These are the activations of a small neural network, seen along a few directions. Each row is one input.
In each table, some parts of the input vary, and every possible input appears once, in random order.
Descriptions start from the smaller parts, as in this example, which fits no table here: one of 6 places along a line, together with either a single point or one of 9 places around a ring or (one of 2 separate values, together with one of 5 places around a ring).
Shared parts are said once, and a part with two or three values counts as separate values.
In the rows, 100 means zero.

Other details of the inputs vary at random and push rows far along two fixed directions, the same in every table; ignore that.

Table:
R1: [103 116 92 87 113 84 133 84 96 112 161 121 136]
R2: [93 120 128 22 89 86 90 66 102 74 125 109 113]
R3: [123 91 95 75 92 92 129 63 71 124 143 85 119]
R4: [107 65 66 134 73 105 63 116 128 111 47 51 91]
R5: [156 127 103 95 69 92 111 122 161 108 78 86 11]
R6: [122 98 126 122 123 119 101 133 116 110 60 103 95]
R7: [104 61 70 112 77 95 80 102 122 105 60 64 131]
R8: [128 87 113 159 131 110 99 130 112 74 44 91 83]
R9: [111 132 78 131 93 117 95 134 139 108 109 99 18]
R10: [85 142 100 90 110 71 108 89 88 100 107 142 119]
R11: [69 130 84 99 107 101 104 87 57 105 121 137 113]
R12: [84 139 104 77 95 69 114 92 81 97 131 152 125]
R13: [91 51 85 151 156 148 94 128 57 123 53 82 135]
R14: [110 106 69 144 138 89 104 128 142 112 77 95 70]
R15: [107 85 134 79 123 112 126 86 59 112 129 122 178]
R16: [114 112 144 85 96 123 116 108 79 112 125 110 118]
R17: [128 85 92 74 95 85 135 67 82 119 137 96 131]
R18: [73 95 103 41 96 114 82 66 63 83 131 97 120]
R19: [73 133 139 47 53 72 107 79 130 86 147 135 80]
R20: [116 85 105 158 119 140 96 123 81 75 70 89 78]
R21: [81 57 80 88 125 89 66 124 102 85 56 81 109]
R22: [52 94 115 74 89 77 99 63 86 104 137 113 123]
R23: [78 71 85 85 120 97 65 115 89 88 72 73 101]
R24: [119 107 106 70 50 92 92 62 132 97 103 82 120]
R25: [23 29 54 146 153 103 82 83 61 112 63 87 142]
R26: [145 129 147 120 70 111 106 154 143 58 78 108 28]
R27: [99 116 86 105 115 92 121 91 94 116 153 106 112]
R28: [109 118 108 57 24 121 91 56 107 98 140 87 103]
R29: [64 105 116 82 95 71 98 69 118 96 110 120 107]
R30: [136 108 82 107 74 120 106 119 125 114 88 75 18]
R31: [141 137 147 125 67 118 100 149 134 64 86 96 16]
R32: [54 67 44 157 168 82 92 112 42 118 58 107 158]
Each input here is: one of 4 places along a line, together with either one of 2 separate values or one of 6 places around a ring.
Q: The inputs of R17 and R3 match in every part but the place on the line of 4. If R1 is changed in the same way as R17 into R3, which row does it become?
A: R27
Q: List by row number the other rows that have the place on the line of 4 in common with R18.
A: R9, R11, R13, R20, R25, R28, R30

Table:
R33: [93 115 90 129 98 99 95 135 132 98 61 108 53]
R34: [113 72 86 149 123 118 105 107 97 105 69 91 113]
R35: [105 72 77 128 131 120 102 117 85 104 73 79 103]
R36: [102 106 102 111 107 91 77 151 122 92 64 100 53]
R37: [95 99 89 104 126 84 101 118 103 102 84 99 104]
R38: [91 97 104 76 117 105 113 74 51 101 140 100 137]
R39: [95 87 97 104 120 93 85 121 92 97 84 112 101]
R40: [97 96 108 52 95 89 93 47 89 105 110 105 134]
R41: [100 135 139 77 70 92 95 100 107 87 124 138 78]
R42: [90 103 79 130 111 98 105 103 107 114 92 105 101]
R43: [107 143 111 68 79 91 107 100 107 101 140 114 67]
R44: [95 95 99 73 77 93 96 69 74 101 120 92 173]
R45: [138 97 94 126 100 118 99 138 130 98 70 88 54]
R46: [85 109 114 87 98 112 115 71 66 95 132 116 127]
R47: [133 99 112 141 94 111 93 133 133 97 64 97 62]
R48: [84 75 73 124 133 98 80 123 77 108 79 92 96]
R49: [104 103 76 116 59 113 69 133 129 101 59 77 67]
R50: [108 107 137 57 54 90 109 95 125 110 123 109 79]
R51: [86 75 70 93 114 102 81 74 94 113 69 82 108]
R52: [121 90 101 90 113 110 118 68 60 111 148 96 142]
R53: [114 136 132 85 66 119 116 90 105 90 130 113 73]
R54: [128 65 88 133 132 109 99 119 97 106 71 87 116]
R55: [80 72 93 137 140 102 97 113 78 98 59 88 129]
R56: [71 84 98 76 106 104 90 59 83 97 149 90 146]
R57: [94 105 106 71 106 111 115 79 65 96 136 109 124]
R58: [92 87 79 91 106 97 76 80 100 114 74 76 89]
R59: [81 43 86 117 124 89 99 110 95 124 62 73 127]
R60: [107 128 114 45 63 99 93 67 122 97 109 106 71]
R61: [88 86 71 144 128 97 105 110 107 114 70 100 114]
R62: [114 109 103 102 69 72 91 118 142 73 77 84 46]
R63: [91 96 89 130 127 85 107 102 104 112 85 100 127]
R64: [91 67 69 113 105 82 102 85 95 85 80 87 113]
R65: [70 81 95 74 104 109 93 58 88 93 144 97 148]
R66: [90 89 86 104 118 101 91 118 90 98 86 110 95]
R67: [101 133 114 112 88 87 95 133 139 94 77 109 51]
R68: [86 66 57 129 100 107 73 106 80 115 66 65 136]
R69: [133 120 114 130 78 115 96 124 128 101 93 91 42]
R70: [88 112 114 86 103 86 114 73 84 100 127 130 138]
R71: [108 127 94 98 90 97 98 136 136 96 82 109 43]
R72: [115 115 90 119 110 86 96 145 142 106 69 91 61]
R73: [95 82 58 131 134 98 101 117 102 118 79 90 106]
R74: [111 135 126 61 76 111 113 103 104 84 127 116 73]
R75: [106 61 85 127 144 110 101 116 81 102 64 84 128]
R76: [87 79 111 64 82 96 121 69 87 118 129 104 130]
R77: [105 65 87 126 147 106 104 117 81 102 65 75 129]
R78: [99 107 121 67 112 97 115 85 71 91 128 106 135]
R79: [82 88 94 127 121 110 97 102 72 102 88 91 108]
R80: [112 144 127 85 72 87 113 94 128 101 129 129 86]
R81: [110 131 125 44 68 87 90 71 125 96 107 99 77]
R82: [96 99 113 97 108 112 120 63 56 104 137 101 142]
R83: [117 74 97 148 128 106 102 112 99 104 67 85 119]
R84: [94 124 132 57 71 97 87 91 140 79 134 97 86]
R85: [101 111 78 117 104 100 91 141 127 103 71 98 45]
R86: [108 106 88 106 63 85 91 112 136 78 85 87 36]
R87: [102 139 134 77 69 112 113 95 105 83 123 122 75]
R88: [82 57 84 105 102 101 104 98 94 125 87 83 109]
R89: [96 119 131 59 68 100 84 90 139 79 134 106 86]
R90: [121 61 84 135 145 105 103 114 88 108 71 77 132]
R91: [82 117 103 91 101 90 113 69 73 108 139 118 126]
R92: [106 103 79 114 60 112 72 134 133 98 54 80 71]
R93: [84 53 56 134 120 79 90 91 82 95 74 68 113]
R94: [101 95 124 93 109 107 120 66 67 97 125 114 154]
R95: [93 99 100 73 120 84 115 75 73 104 130 123 151]
R96: [117 116 102 97 46 102 70 133 139 93 69 89 70]
R97: [104 95 105 82 115 111 120 70 55 105 142 94 139]
R98: [97 145 117 82 70 97 111 91 113 97 132 128 72]
R99: [95 58 72 126 112 74 90 100 102 85 62 82 109]
R100: [98 140 140 76 73 88 97 101 108 86 125 129 79]
R101: [88 89 83 107 117 103 87 116 86 101 92 106 91]
R102: [126 84 86 120 114 118 105 108 96 106 96 89 98]
R103: [79 109 111 89 99 95 100 73 62 102 140 121 122]
R104: [101 63 75 128 141 118 107 113 78 103 67 82 123]
R105: [102 98 109 96 64 98 93 128 134 119 88 80 35]
R106: [87 97 122 87 110 102 114 70 62 93 123 120 152]
R107: [100 99 125 92 112 103 123 67 67 96 125 105 155]
R108: [92 108 103 94 77 112 74 123 157 81 89 89 49]
R109: [82 79 65 152 138 94 99 104 89 123 80 88 122]
R110: [106 96 84 112 122 88 103 116 111 111 88 104 108]
R111: [95 138 129 77 68 100 100 96 106 87 127 135 73]
R112: [132 132 129 93 65 117 115 87 112 96 137 114 76]
R113: [117 132 136 61 79 103 107 106 106 84 124 118 78]
R114: [100 106 119 90 98 115 125 68 74 94 128 113 134]
R115: [116 130 90 109 90 94 96 135 136 111 98 94 40]
R116: [93 138 125 80 67 102 97 95 102 91 133 132 68]
R117: [97 103 87 81 117 92 125 70 80 112 138 117 150]
Q: The inputs of R65 and R108 match in every part but one. If R116 is changed in the same way as R65 into R108, which row does it become?
A: R111
Q: The inputs of R91 and R67 match in every part but one. If R48 is changed in the same way as R91 into R67, which row does it become?
A: R36
Q: What do these inputs look like to the network?
A: one of 5 places along a line, together with either one of 5 separate values or (one of 2 separate values, together with one of 6 places along a line)
Q: Which other rows does R91 become when the place on the line of 6 takes its other values? List them by row number.
A: R69, R79, R82, R103, R109
Q: Which other rows does R92 become when the choice among 5 separate values takes its other values? List them by row number.
A: R60, R64, R76, R108
Q: Which other rows does R83 become when the place on the line of 5 takes its other values? List them by row number.
A: R34, R47, R69, R112

Table:
R118: [102 99 98 119 101 108 101 104 96 101 93 98 97]
R119: [104 93 100 104 108 106 97 108 96 97 90 96 96]
R120: [106 96 104 116 101 107 102 107 98 97 89 99 101]
R121: [94 99 96 108 108 105 96 107 93 99 92 99 93]
R122: [94 99 105 107 109 98 96 112 103 97 88 105 100]
R123: [116 130 123 68 74 95 114 90 116 99 134 113 81]
R124: [97 94 88 99 97 94 93 102 109 106 87 94 102]
R125: [104 100 96 117 104 96 105 104 105 103 91 103 102]
R126: [89 91 85 103 96 93 90 97 107 101 92 91 95]
R127: [119 134 133 78 69 97 113 91 112 92 129 118 89]
R128: [100 96 94 106 108 107 97 105 94 101 94 95 92]
R129: [105 97 95 114 104 110 100 105 98 102 96 93 97]
R130: [88 101 93 111 108 98 97 109 99 103 95 105 95]
R131: [94 88 97 99 98 92 90 99 110 95 85 91 102]
R132: [93 86 98 100 96 101 89 99 105 93 87 90 99]
R133: [110 96 100 111 107 101 102 108 105 100 91 96 104]
R134: [115 128 125 69 71 107 111 89 107 98 137 108 77]
R135: [102 97 92 105 111 95 100 106 103 103 92 100 96]
R136: [92 75 103 76 127 94 125 46 47 109 144 107 190]
R137: [102 100 92 119 102 100 104 104 100 105 95 100 97]
R138: [98 89 96 98 94 105 89 104 101 100 85 90 102]
R139: [99 98 102 105 111 97 98 110 100 96 87 101 100]
R140: [97 96 102 105 108 105 97 110 94 94 89 100 97]
R141: [96 101 94 105 111 94 100 107 101 100 91 104 98]
R142: [73 73 93 74 115 96 111 35 46 104 143 102 186]
R143: [105 137 119 70 74 96 108 93 106 95 136 118 77]
R144: [104 99 88 114 105 102 102 106 102 105 98 96 97]
R145: [102 94 89 108 106 100 103 105 102 109 98 93 93]
R146: [108 94 100 111 104 109 101 108 100 97 92 94 101]
R147: [107 99 93 112 107 98 104 106 107 103 93 98 101]
R148: [106 89 101 105 106 108 102 107 100 101 92 92 96]
R149: [95 92 90 101 94 106 89 101 100 104 89 89 98]
R150: [90 101 97 109 111 94 98 109 104 101 91 108 99]
R151: [100 91 96 98 97 97 91 104 107 102 84 91 105]
R152: [91 91 90 101 99 89 92 97 112 99 88 94 99]
R153: [94 94 84 101 94 98 91 102 104 108 91 91 98]
R154: [100 97 88 107 109 99 99 106 98 104 96 97 92]
R155: [117 131 129 65 76 96 108 93 110 91 130 115 83]
R156: [89 100 99 111 108 106 94 109 95 100 93 103 95]
R157: [104 134 135 70 72 104 104 97 107 87 131 122 82]
Q: The inputs of R144 and R133 match in every part but one. If R154 is changed in the same way as R144 into R133, which row does it become?
A: R155
Q: What do these inputs look like to the network?
A: one of 5 places around a ring, together with either one of 2 separate values or one of 6 places along a line
Q: Start at R156 and move only the place on the line of 6, one step at a time. The first step leads to R121. Which rows follow, in order?
A: R128, R134, R129, R118
Q: Start at R157 and move only the place on the line of 6, one step at a time. The first step leads to R140. Which rows follow, in order?
A: R119, R148, R146, R120
Q: List by row number the other rows that have the place on the ring of 5 in common with R147.
A: R123, R124, R125, R135, R141, R150, R152
